[[118 120 120 127 136]
 [157 135 116 124 109]
 [139 132 142 116 123]] result: 157, 142

[155 113 118 123] result: 155, 123

[100 150 112 137 125] result: 150, 137

[157 101 118 152 121 129] result: 157, 152

[136 124 105 122 131] result: 136, 131

[125 136 108 152 157] result: 157, 152
---
[128 124 141 123 103 101 117] → 123

[[127 121 121 135 127 110 143]
 [143 122 132 119 119 119 116]
 [136 148 142 100 112 115 136]] → 122

[[121 129 123 122 136]
 [144 127 126 100 136]
 [141 128 124 130 149]] → 128

[113 101 147 144 117] → 117

[134 149 130 124 142] → 134

[127 122 120 132 114 126 100] → 122

[128 113 139 154 125] → 128

[133 157 105 134 126] → 133

[[104 136 110 156 112]
 [119 110 113 146 131]
 [132 108 128 157 120]] → 120
---
[ 99 131 117 125] --> 131
[150 125 102 122] --> 125
[117 149 141 121] --> 149
[155 132 144 114] --> 132
[138 116 124 106] --> 116
[135 128 104 155] --> 128
[138 136 151 151] --> 136
---
Q:
[[130 142 125 124 150]
 [127 116 128 138 117]
 [116 135 118 112 139]]
A: 127

Q: [147 147 117 118 137 151 116]
A: 137

Q: [135 132 110 151 126 157 143]
A: 135

Q: [145 114 155 127 121 134 140]
A: 134

Q: [102 118 123 131 107]
A: 118

Q: [146 150 157 101 121]
A: 146

Q:
[[135 119 107 138 117]
 [116 102 109 138 103]
 [148 133 114 140 112]]
A: 117

Q: [118 117 157 129 138]
A: 129
---
121  127  155  150  100: 100
122  149  120  127  106  154  117: 117
119  136  107  125: 125
114  129  112  150: 150
144  135  105  132: 132
126  156  136  102  106  124: 124
---
[151 100 158 147 118] result: 147
[137 129 153 120 134] result: 134
[118 134 107 151 123] result: 123
[119 122 104 130 100] result: 119
[123 124 121 146 102] result: 123
[115 144 122 125  99] result: 122
[122 130 126 157 127] result: 127
[143 126 117 133  98] result: 126
[157 143 135 129 144] result: 143
[153 121 137 132 131] result: 132
---
[[138 136 103  99 113 132]
 [115 133 129 145 113 125]] 133

[[142 132 136 125 133 122 149]
 [114 130 120 132 121 141 133]] 130

[[123 116 137 117 140 124]
 [154 141 154 131 132 148]] 141

[[139 139 128 123]
 [129 104 116 131]] 104

[[ 99 128 137 141 133 142 118]
 [135 129 128 132 133 141 147]] 129

[[134 106 106 112 122 137 148]
 [102 131 107 156 157 110 127]] 131

[[130 127 134 113  99]
 [129 130 132 112 108]] 130

[[124 110 108 155  98 155 138]
 [137 138 137 119 135 134 118]] 138
---
[141 125 138 118 105] >> 141
[117 128 157 126 137 118] >> 117
[116 136 153 130  99 144 140] >> 116
[127 115 154 139] >> 127
[131 138 103 117 128] >> 131
[115 144 141 103] >> 115
[135 123 126 101 140 145 141] >> 135
[128 100 145 142] >> 128
[138 111 137 150 114] >> 138
[125 124 102 133 128 156] >> 125
---
[153 142 101 123] result: 153
[106 125 130 128 131 129 142] result: 106
[120  98 132 142] result: 120
[149 119 149 111 110 100 127] result: 149
[144 117 139 127 104] result: 144
[138 104 101 119 150] result: 138
[129 131 153 129 116 143] result: 129
---
[120 151 121 118 141 136 136] value 151

[[150 128 100 132 134]
 [128 110 152 147 135]] value 110

[[134 104 144 105 107]
 [151 136 131 128 132]] value 136

[[121 153 141 112 114]
 [143 144 117 129 129]
 [150 140 103 137 136]] value 140

[139 124 142 150 128 129 144] value 124

[108 135 107 119 106 118 140] value 135
---
[[127 128 128 128 128 128]
 [129 134 125 118 130 133]
 [110 114 101 120 141 144]] => 127

[[133 142 109 127 131 124 123]
 [127 134 122 123 111 138 139]
 [128 132 149 126 139 127 123]] => 133

[[102 122 151 128 140]
 [113  99 147 131 124]
 [111 101 148 131 125]] => 102

[[144 131 137 102 154]
 [125 142 120 140 114]
 [119 116 133 123 128]] => 144

[[112 145 106 138 102]
 [119 129 122 127 121]
 [121 110 137 113 139]] => 112

[[117 122 134 124 110]
 [112 119 136 122 101]
 [133 131 125 130 137]] => 117

[[121 134 136 104 131 119]
 [141 113 126 130 136 119]
 [122 142 130 113 120 139]] => 121
---
[[144 110 137 127 116 138 124]
 [156 124 144 132 136 119 145]
 [127 126 135 131 122 150 133]] result: 133

[[129 124 151 130]
 [126 143 128 125]
 [129 129 129 125]] result: 125

[[137 115 112 109 120 106 121]
 [121 137 143 123 118 123 121]
 [136 119 138 129 135 126 133]] result: 133

[[123 157 130 124 117 129 117]
 [116 116 142 126 136 129 138]
 [130 114 132 140 136 134 130]] result: 130

[[137 127 118 124 132]
 [124 126 121 118 123]
 [136 124 140 158 132]] result: 132

[[120 122 105 142 113]
 [123 107 138 113 133]
 [110 134 144 151 131]] result: 131

[[112 100 142 120 148]
 [137 130 132 143 141]
 [122 127 119 119 135]] result: 135

[[125 132 134 102]
 [126 117 106 140]
 [133 153 119 132]] result: 132
---
124  137  127  132  118
154  115  146  133  103
113  109  107  133  141
: 118

152  127  131  127
138  105  147  124
: 138

120  138  116  138  120
142  141  151  109  141
: 120

151  127  112  156
111  137  115  107
: 111

140  130  157  101
130  112  134  100
109  138  122  111
: 130

146   98  150  145  138  132: 138

125  108  116  112  151: 151

126  101  148  117  113: 113
---
[[130  99 143 129]
 [126 130 126 124]] -> 143

[[139 148 153 104 126]
 [146 120 105 132 125]
 [100 133 147 130 132]] -> 132

[[145 144 141 143 118 129]
 [126 121 133 138 123 100]
 [133 124 119 129 126 124]] -> 123

[[139 126 105 129 136 110]
 [128 156 117 110 129 130]
 [134 157 125 110 131 126]] -> 129

[[110 137 112 127]
 [119 122 131 116]
 [146 153 117 134]] -> 131

[[139 119 153 131]
 [120 115 117 125]] -> 153
---
[[151 105 135 131]
 [120 119 142 134]] Answer: 131, 120

[152 146 125 122 147 153] Answer: 153, 152

[148 124 106 139] Answer: 139, 148

[[132 142 140 125 110 126]
 [116 118 111 135 133 115]
 [152 137 140 128 132 127]] Answer: 126, 152

[148 104 150 118  99] Answer: 99, 148

[116 134 102 132 139 119] Answer: 119, 116

[[143 121 117 118]
 [152 127 111 119]
 [133 141 124 129]] Answer: 118, 133

[123 101 128 123 120] Answer: 120, 123
---
[[132 136 112 118 128 137 107]
 [130 137 148 119 107 117 136]
 [125 131  99 118 139 150 108]] ⇒ 139

[[120 126 120 125 119 143]
 [130 130 121 115 139 124]
 [153 115 146 119 138 137]] ⇒ 119

[[105 121 128 121]
 [138 127 107 145]
 [113 113 122 148]] ⇒ 113

[[144 128 118 136 145 116 122]
 [111 137 104 127 125 129 129]
 [143 127 145 115 118 133 143]] ⇒ 118

[[124 131 112 137 137 120 116]
 [138 118 133 135 107 125 139]
 [126 137 134 126 119 133 103]] ⇒ 119

[[115 130 122 128 131 115 118]
 [151 123 117 116 127 121 145]
 [116 130 145 119 122 122 140]] ⇒ 122
---
[[140 115 108 151 133]
 [119 127 105 110 118]
 [120 139 154  99 127]] ==> 99

[[124 136 124 139]
 [139 106 138 119]
 [131 117 131 125]] ==> 131

[[119 106 119 142]
 [140 151 128 114]
 [147 136 127 154]] ==> 127

[[152 114 120 124]
 [129 147 118 131]
 [144 118 126 145]] ==> 126

[[113 149 131 119 115]
 [131 131 116 120 105]
 [135 115 139 130 157]] ==> 130

[[110 133 116 138]
 [119 124 122 125]
 [113 137 106 139]] ==> 106

[[123 149 128 114 133]
 [145 143 141 124 118]
 [151 130 134 134 148]] ==> 134

[[125 146 130 116 104 128 110]
 [141 136  99 148 156 109 116]
 [151 104 120 106 156 125 106]] ==> 125
---
[[130 145 137 121 142]
 [112 124 133  99 114]] 137

[[152 123 122 113 125 153 132]
 [116 148 117 116 147 117 113]
 [137 110 138 128 110 134 136]] 148

[112 113 149 120] 113

[[154 118 119 127 117 143 129]
 [132 138 124 141 118 120 128]
 [152 119 120 128 117 141 129]] 143

[140 151 135 107] 135

[105 127 134 135 105] 127

[115 125 134 108 123 141 157] 134

[140 106 100 127] 106

[[136 139 105 116 145]
 [125 115 152 135 116]
 [138 124 140 119 134]] 140
---
Input: [123 101 130 138 119 124 123]
Output: 130

Input:
[[119 116 108 105 109 130]
 [119 114 111 120 142 134]]
Output: 108

Input: [109 135 136 150 142 119 103]
Output: 136

Input: [115 126 146 136 103 157]
Output: 146

Input: [124 126 133 128 103]
Output: 133

Input: [119 150 139 122 120]
Output: 139

Input:
[[136 100 128 121 122]
 [140 154 119 114 141]]
Output: 128

Input: [110 147 150 122]
Output: 150
